Each row below holds a small network's activations on one record, seen along a few directions.
Each row is followed by the record's values for the fields VOFIB, BOV, GEGU, KEBIM, NAT, SODE.
Not every record has every field; a missing one is written missing.
The largest differences between rows may come from other fields.
In the rows, zero is written as 500.
Strong random noise was added to every row along 2 fixed directions; ignore it. To show where, here is one row again and again, with new noise each time:
[461 468 563 490 667 610 680 435 732 469 610 448 657 711 523 413 530 517
 418 531 637]
[549 389 431 430 598 535 437 618 605 403 561 566 549 604 717 403 592 535
 445 579 577]
[442 425 428 421 585 549 426 575 429 491 567 492 511 453 505 504 531 573
 576 437 622]
[485 434 494 457 629 574 552 521 631 452 586 495 593 626 581 428 550 534
 458 528 615]

[484 592 474 482 353 395 391 534 242 572 431 526 436 274 375 614 496 437
 600 391 422] => VOFIB=defis BOV=missing GEGU=denu KEBIM=mupo NAT=missing SODE=kav
[384 411 508 582 499 634 523 295 446 602 460 283 226 442 304 542 279 700
 537 510 472] => VOFIB=missing BOV=missing GEGU=missing KEBIM=missing NAT=missing SODE=missing
[412 535 568 483 641 582 697 418 627 516 613 424 686 616 406 487 525 512
 495 432 665] => VOFIB=defis BOV=nasin GEGU=guno KEBIM=rafut NAT=res SODE=lesab
[445 468 486 460 628 573 560 488 550 484 604 464 598 559 469 480 525 556
 526 442 650] => VOFIB=defis BOV=sib GEGU=guno KEBIM=rafut NAT=sinuk SODE=fug
[614 473 466 500 441 439 363 614 515 426 433 601 465 509 693 453 544 461
 435 596 399] => VOFIB=nefe BOV=missing GEGU=sarat KEBIM=mupo NAT=missing SODE=nurig
[388 587 631 545 598 566 786 308 623 574 585 372 675 606 293 504 460 480
 474 425 620] => VOFIB=defis BOV=missing GEGU=denu KEBIM=rafut NAT=res SODE=veneb
[443 441 564 613 517 644 619 253 616 565 470 305 292 584 361 489 306 640
 440 585 440] => VOFIB=missing BOV=missing GEGU=missing KEBIM=missing NAT=missing SODE=missing
[493 529 512 515 490 519 528 484 506 513 498 493 501 515 448 518 502 497
 505 483 505] => VOFIB=defis BOV=nasin GEGU=guno KEBIM=mupo NAT=missing SODE=lesab
[588 409 493 545 422 482 446 464 550 509 402 461 286 504 640 486 395 556
 427 657 338] => VOFIB=missing BOV=missing GEGU=missing KEBIM=missing NAT=missing SODE=missing
[480 499 488 459 600 540 572 508 567 479 579 494 617 580 519 476 540 534
 497 473 626] => VOFIB=defis BOV=sib GEGU=guno KEBIM=rafut NAT=sinuk SODE=lesab
[476 374 491 551 563 633 544 350 609 509 504 346 292 579 510 466 348 687
 455 607 486] => VOFIB=missing BOV=missing GEGU=missing KEBIM=missing NAT=missing SODE=missing
[369 561 538 469 577 538 604 441 435 556 594 434 627 446 294 576 515 489
 608 328 644] => VOFIB=defis BOV=nasin GEGU=guno KEBIM=rafut NAT=res SODE=nurig
[448 579 569 512 519 508 614 448 517 550 527 461 613 517 363 536 493 444
 506 421 545] => VOFIB=defis BOV=sib GEGU=guno KEBIM=mupo NAT=missing SODE=veneb
[529 426 440 492 462 501 357 583 447 474 467 544 399 458 569 480 513 524
 510 539 444] => VOFIB=nefe BOV=nasin GEGU=guno KEBIM=mupo NAT=missing SODE=fug
[546 445 437 466 488 493 375 596 469 458 485 563 451 476 591 486 539 501
 494 521 486] => VOFIB=defis BOV=gege GEGU=guno KEBIM=mupo NAT=missing SODE=fug
[532 519 552 536 491 506 524 476 580 500 460 489 512 560 524 467 478 483
 434 544 455] => VOFIB=nefe BOV=missing GEGU=sarat KEBIM=mupo NAT=missing SODE=lesab
[361 395 517 585 538 662 570 263 487 594 492 250 234 478 299 533 267 729
 547 517 494] => VOFIB=missing BOV=missing GEGU=missing KEBIM=missing NAT=missing SODE=missing
[438 375 393 504 457 574 334 435 294 569 442 362 150 308 407 583 324 719
 608 484 462] => VOFIB=missing BOV=missing GEGU=missing KEBIM=missing NAT=missing SODE=missing
[426 538 453 463 475 495 455 474 302 554 517 465 445 343 335 591 483 536
 635 365 546] => VOFIB=defis BOV=missing GEGU=denu KEBIM=rafut NAT=sinuk SODE=diluz
[436 383 528 588 545 647 569 315 607 542 487 319 286 576 432 467 316 683
 456 598 467] => VOFIB=missing BOV=missing GEGU=missing KEBIM=missing NAT=missing SODE=missing
[422 568 554 510 527 508 618 442 487 549 544 457 601 497 368 534 493 477
 549 418 556] => VOFIB=nefe BOV=gege GEGU=guno KEBIM=rafut NAT=sinuk SODE=kav
[511 460 399 434 449 423 319 663 318 488 483 582 462 354 589 523 552 508
 589 474 490] => VOFIB=nefe BOV=nasin GEGU=guno KEBIM=rafut NAT=sinuk SODE=kav
[605 491 433 461 390 398 294 658 401 432 414 640 430 412 666 497 572 426
 481 548 396] => VOFIB=defis BOV=missing GEGU=sarat KEBIM=mupo NAT=missing SODE=nurig
[414 482 599 613 507 589 656 273 537 635 465 279 340 499 285 561 265 624
 518 509 447] => VOFIB=missing BOV=missing GEGU=missing KEBIM=missing NAT=missing SODE=missing
[512 592 555 540 436 479 563 400 496 535 462 485 474 494 390 532 480 438
 471 487 431] => VOFIB=defis BOV=missing GEGU=denu KEBIM=mupo NAT=missing SODE=diluz
[592 411 378 402 526 442 319 710 477 390 527 640 537 492 774 438 631 495
 484 556 535] => VOFIB=defis BOV=gege GEGU=guno KEBIM=rafut NAT=sinuk SODE=nurig
[314 442 558 570 598 680 654 234 500 629 539 217 341 485 215 557 263 717
 568 439 582] => VOFIB=missing BOV=missing GEGU=missing KEBIM=missing NAT=missing SODE=missing
[481 328 384 487 506 572 321 511 398 506 469 417 217 396 554 509 376 715
 554 552 483] => VOFIB=missing BOV=missing GEGU=missing KEBIM=missing NAT=missing SODE=missing
[399 420 511 560 536 634 561 295 489 583 489 288 280 478 344 535 301 696
 524 507 511] => VOFIB=missing BOV=missing GEGU=missing KEBIM=missing NAT=missing SODE=missing
[557 526 588 563 507 510 614 450 706 460 500 524 589 675 574 416 534 418
 368 603 435] => VOFIB=nefe BOV=gege GEGU=guno KEBIM=mupo NAT=missing SODE=nurig
[513 356 524 598 548 642 586 316 727 479 482 356 278 682 573 406 349 666
 370 706 421] => VOFIB=missing BOV=missing GEGU=missing KEBIM=missing NAT=missing SODE=missing
[660 379 354 491 365 426 201 676 430 398 387 656 277 445 788 433 554 516
 442 671 324] => VOFIB=nefe BOV=missing GEGU=denu KEBIM=mupo NAT=missing SODE=fug
[556 542 504 515 408 427 459 552 478 488 446 574 498 481 550 504 534 422
 478 534 401] => VOFIB=nefe BOV=gege GEGU=guno KEBIM=mupo NAT=missing SODE=kav
[442 537 482 468 482 460 471 535 360 536 518 502 545 383 419 558 517 492
 603 398 537] => VOFIB=nefe BOV=gege GEGU=guno KEBIM=rafut NAT=res SODE=kav
[629 475 444 427 514 441 403 638 585 375 502 643 553 565 755 436 620 448
 433 578 495] => VOFIB=defis BOV=missing GEGU=sarat KEBIM=rafut NAT=res SODE=diluz
[568 320 482 578 468 545 468 406 633 488 403 400 213 565 673 436 349 641
 385 727 335] => VOFIB=missing BOV=missing GEGU=missing KEBIM=missing NAT=missing SODE=missing
[543 470 476 470 483 497 426 569 520 457 482 558 484 515 587 478 552 470
 466 536 469] => VOFIB=defis BOV=nasin GEGU=guno KEBIM=mupo NAT=missing SODE=fug
[542 455 389 460 463 427 339 655 368 456 496 600 468 401 630 501 566 518
 564 510 490] => VOFIB=nefe BOV=gege GEGU=guno KEBIM=rafut NAT=sinuk SODE=kav
[464 615 648 595 481 525 744 307 635 567 487 419 585 618 333 497 446 416
 408 507 467] => VOFIB=defis BOV=missing GEGU=denu KEBIM=mupo NAT=missing SODE=veneb
[538 562 509 510 424 427 476 543 454 500 472 561 520 457 497 529 544 412
 508 486 437] => VOFIB=defis BOV=nasin GEGU=guno KEBIM=mupo NAT=missing SODE=kav
[427 502 474 434 572 536 516 524 442 523 564 469 569 466 431 534 523 543
 574 403 630] => VOFIB=defis BOV=nasin GEGU=guno KEBIM=rafut NAT=sinuk SODE=lesab
[422 520 528 505 570 550 593 446 508 522 567 451 580 520 396 514 494 520
 543 435 590] => VOFIB=nefe BOV=gege GEGU=guno KEBIM=rafut NAT=sinuk SODE=nurig
[466 475 530 588 374 486 492 379 401 598 377 399 276 398 396 550 345 562
 507 534 364] => VOFIB=missing BOV=missing GEGU=missing KEBIM=missing NAT=missing SODE=missing
[399 477 516 471 639 599 598 449 543 515 610 425 592 546 398 499 505 556
 543 419 660] => VOFIB=defis BOV=nasin GEGU=guno KEBIM=rafut NAT=sinuk SODE=fug
[576 542 485 504 414 410 440 580 459 479 456 592 501 464 564 512 551 415
 482 523 422] => VOFIB=defis BOV=nasin GEGU=guno KEBIM=mupo NAT=missing SODE=kav
[389 621 604 498 574 521 717 389 533 565 591 419 709 529 290 553 504 442
 547 360 623] => VOFIB=defis BOV=gege GEGU=guno KEBIM=rafut NAT=res SODE=kav

Which values does each new row have?
[450 476 507 532 498 551 484 468 468 530 499 457 434 475 400 515 461 536
 539 477 489] => VOFIB=nefe BOV=nasin GEGU=guno KEBIM=mupo NAT=missing SODE=fug
[436 569 594 529 586 555 675 376 596 530 555 425 613 577 362 511 473 493
 503 440 581] => VOFIB=nefe BOV=missing GEGU=sarat KEBIM=rafut NAT=res SODE=diluz
[591 421 503 588 427 472 490 439 571 507 405 455 295 529 626 490 384 562
 433 675 322] => VOFIB=missing BOV=missing GEGU=missing KEBIM=missing NAT=missing SODE=missing
[492 531 592 496 610 543 667 448 701 472 559 482 678 674 534 432 531 451
 403 527 591] => VOFIB=defis BOV=missing GEGU=sarat KEBIM=rafut NAT=sinuk SODE=nurig
[467 382 485 547 531 608 503 374 546 528 476 359 289 524 493 479 348 677
 465 581 485] => VOFIB=missing BOV=missing GEGU=missing KEBIM=missing NAT=missing SODE=missing
[587 386 431 450 559 516 417 629 630 378 530 603 523 619 773 385 597 518
 411 626 516] => VOFIB=nefe BOV=gege GEGU=guno KEBIM=rafut NAT=sinuk SODE=fug
[461 497 535 510 559 531 560 471 544 502 529 477 559 546 481 472 490 508
 491 497 561] => VOFIB=nefe BOV=missing GEGU=sarat KEBIM=rafut NAT=sinuk SODE=nurig
[479 501 558 507 583 540 645 472 667 480 556 492 639 650 532 438 529 472
 429 533 564] => VOFIB=nefe BOV=gege GEGU=guno KEBIM=rafut NAT=sinuk SODE=veneb
[432 508 585 528 615 570 706 419 678 510 582 437 664 661 457 441 498 499
 450 503 602] => VOFIB=nefe BOV=gege GEGU=guno KEBIM=rafut NAT=sinuk SODE=veneb
[479 523 528 513 525 540 557 449 537 510 519 475 529 542 423 506 488 493
 493 472 527] => VOFIB=defis BOV=sib GEGU=guno KEBIM=mupo NAT=missing SODE=fug
[438 517 464 425 518 482 447 558 368 513 548 514 563 386 436 561 557 485
 607 372 585] => VOFIB=defis BOV=nasin GEGU=guno KEBIM=rafut NAT=res SODE=nurig
[410 572 586 493 620 554 701 398 588 527 609 430 704 578 360 514 522 467
 510 398 648] => VOFIB=defis BOV=gege GEGU=guno KEBIM=rafut NAT=res SODE=nurig
[488 464 405 418 540 463 340 639 347 469 540 549 523 361 553 539 558 537
 604 411 595] => VOFIB=defis BOV=missing GEGU=sarat KEBIM=rafut NAT=res SODE=nurig
[460 454 505 496 609 570 536 483 563 486 557 459 545 556 497 466 481 568
 502 489 599] => VOFIB=nefe BOV=missing GEGU=sarat KEBIM=rafut NAT=sinuk SODE=fug
[468 368 501 577 504 613 521 321 544 568 441 300 206 497 455 509 271 700
 477 603 424] => VOFIB=missing BOV=missing GEGU=missing KEBIM=missing NAT=missing SODE=missing
[470 578 508 473 461 474 447 495 357 552 473 483 476 360 349 599 475 471
 589 381 496] => VOFIB=defis BOV=missing GEGU=sarat KEBIM=mupo NAT=missing SODE=diluz
[571 638 655 594 453 470 742 353 733 501 471 504 624 698 492 450 509 346
 322 594 401] => VOFIB=defis BOV=missing GEGU=denu KEBIM=mupo NAT=missing SODE=kav
[525 533 472 528 395 427 410 548 372 520 443 549 432 392 477 543 503 469
 551 490 405] => VOFIB=nefe BOV=gege GEGU=guno KEBIM=mupo NAT=missing SODE=kav
[481 510 520 491 525 522 522 483 516 496 500 490 508 512 482 493 490 505
 505 487 523] => VOFIB=nefe BOV=missing GEGU=sarat KEBIM=rafut NAT=sinuk SODE=diluz
[515 603 565 536 434 476 582 399 516 530 465 494 498 510 394 530 493 417
 468 485 430] => VOFIB=defis BOV=missing GEGU=denu KEBIM=mupo NAT=missing SODE=diluz
[454 405 548 609 493 617 603 239 581 593 435 265 214 522 387 525 252 667
 467 602 395] => VOFIB=missing BOV=missing GEGU=missing KEBIM=missing NAT=missing SODE=missing
[373 504 545 555 436 540 537 316 322 681 435 286 280 306 207 654 266 609
 627 402 442] => VOFIB=missing BOV=missing GEGU=missing KEBIM=missing NAT=missing SODE=missing
[564 450 426 492 423 431 330 637 408 471 442 593 429 427 618 486 537 487
 504 547 421] => VOFIB=nefe BOV=gege GEGU=guno KEBIM=mupo NAT=missing SODE=veneb
